These are the activations of a small neural network, seen along a few directions. Each row is one input.
Each table varies a few parts of the input and shows all the possible inputs, shuffled.
Descriptions start from the smaller parts, as in this example, which fits no table here: ring(8) and (point or line(11) or (values(3) and line(4))).
Shared parts are said once, and a part with two or three values counts as separate values.

Other details of the inputs vary at random and push rows far along two fixed directions, the same in every table; ignore that.

A family of inputs:
r1: [ -3 -20 -48 -19  15  43  15  21 -49  -4 -14  20   3]
r2: [ -1  29  27   4   8 -50   7  -5  15 -14 -12  11 -17]
r3: [ -2  21  25 -12  11 -55  -8  12  17 -14   6   6 -16]
r4: [  1  -3 -15  14   3 -19   0  14  -5   7  -2  14   7]
r5: [ 12   0  22   4   2 -57  25   6  14  -5 -19  11   1]
r6: [-18  -6 -46   5  17  47  -8  22 -50 -14  15  27   8]
r7: [-13 -14 -49  -4  10  48  20  22 -48   0 -10  28  14]
r8: [ -3  -5   7   9  16 -11  -8  11  -3 -11   9  11  -2]
r9: [-10  20  13  -1  11 -10   2  -2 -12  -2  -8   2 -11]
r10: [  3   1   1   1 -44  48 -15 -55  47  31  29 -50   5]
r11: [-12  18  24   5  -1 -59  22   6  30  -1 -23   1  -2]
r12: [  5   8  25  12   9 -58  -3   6  12 -19   6  11  -5]
r13: [ -9  17   9   1  16  -3   2   1   1  -6  -8  11 -14]
r14: [ 23 -35   9  -2 -41  48  -1 -44  48  37  17 -49  19]
r15: [ 29 -30 -10  -4 -41  31 -25 -41  40  36  24 -51  11]
r16: [ 25 -30  12  -3 -45  42   0 -45  36  41  17 -59  23]
r17: [ -4  27  19  -9  13 -55   4   0  17  -7 -10   2 -24]
r18: [ -5  15  33   1   7 -50  19   7  11  -2 -29  -3  -2]
r19: [ -3   7   2  -1  -1  -8  17   3  -1 -12 -25   8  -2]
r20: [ -3 -20 -43   6  20  50  -6  24 -50  -3  -8  31   7]
r21: [ -4  20  38   2  15 -47  -5  14  21 -13   5  12 -12]
r22: [-11  27  26   4   7 -53  -2  13  20 -10  11  12  -6]
r23: [ -5  22  41   1   8 -51  -5  12   5  -9   5   4 -10]
r24: [  3 -17 -51   5  10  50  -4  18 -57 -10  -8  32   8]
r25: [-10 -12 -45 -11  21  42 -14  20 -51 -18  10  20  -2]
r26: [ -1 -15 -40   5  16  45  -5  23 -61   1  -7  21  10]
r27: [-17  -5 -31  -7  18  56  13  20 -40 -12 -26  22   1]
r28: [ -3  13  17 -10   6 -55  18   9  21  -7 -27  -3 -13]
r29: [ 18 -23  14   6 -39  40 -27 -43  31  26  42 -58  14]
r30: [ 18  -7  13  -5 -48  49 -27 -48  42  14  40 -45   8]
Description of these inputs: values(5) and ring(6).
Question: Changing only the values(5) part turns r7 into r14. The same change can be made to r6. Which row results?
Answer: r8
Question: Which other rows does r19 become when the ring(6) part takes its other values? List them by row number.
Answer: r2, r5, r12, r24, r30
Question: Which other rows does r30 become when the values(5) part takes its other values? List them by row number.
Answer: r3, r21, r22, r23

A family of inputs:
r31: [ -2  12  23  10  16 -38  18  10  -4  -6 -29  15  -6]
r32: [ -4  11   3   4 -22  15  -6 -24  28   6  16 -15   1]
r33: [ 14 -17  -7  -3 -19  -1  -2 -16  16  25   3 -30   8]
r34: [ 11 -16  -9  10 -25   4   3 -17  26  18   6 -14  15]
r35: [ -4   3  21  -5 -16  18  -5 -16  20   5  18 -24   5]
r36: [-11   7 -17   1  12  48  -3   7 -47 -13  -5  19  -3]
r37: [  7   3   9 -14 -18  15  -9 -24  24  -4  12 -21  -8]
r38: [ 12  -4   8  -3  14 -59  15  19   4 -13 -20  19  -5]
r39: [ -7  18   9  15  15 -52  -6  17   8 -13   7  25  -6]
r40: [-11  10  25   0  17 -41  23  21   4  -7 -20  13  -2]
r41: [  4 -19 -29   8  11  36   7  14 -49  -1 -15  20  12]
r42: [ -1   9   5 -10 -16  11 -11 -23  17  13  12 -29  -6]
r43: [  3 -10  16   3 -12  11 -18 -10  19   8  31 -20   8]
r44: [  0  -5  18   5  15 -53  20  26  -1  -4 -14  16   7]
r45: [ -2  -8 -34 -10  16  41 -16  15 -39 -22  11  22  -7]
r46: [ 12  -7   7 -12 -18   9   3 -22  31   6  -5 -22  -3]
r47: [-14   1 -36 -13  14  36   8  12 -38   2 -18  10  -4]
r48: [-11  -1 -37  -6  18  34 -18  16 -45  -4  12  14  -6]
r49: [ 14  -6  16  13 -13  11 -23 -20  12   9  22 -18   4]
r50: [-11  18   8   8  11 -46  21  12  12  -7 -23  21  -5]
Question: What do these inputs look like to the network?
Answer: line(4) and values(5)
Question: Which other rows does r34 become when the values(5) part takes its other values? List them by row number.
Answer: r33, r38, r41, r44
Question: Which other rows does r42 become when the line(4) part takes its other values? List them by row number.
Answer: r33, r47, r48
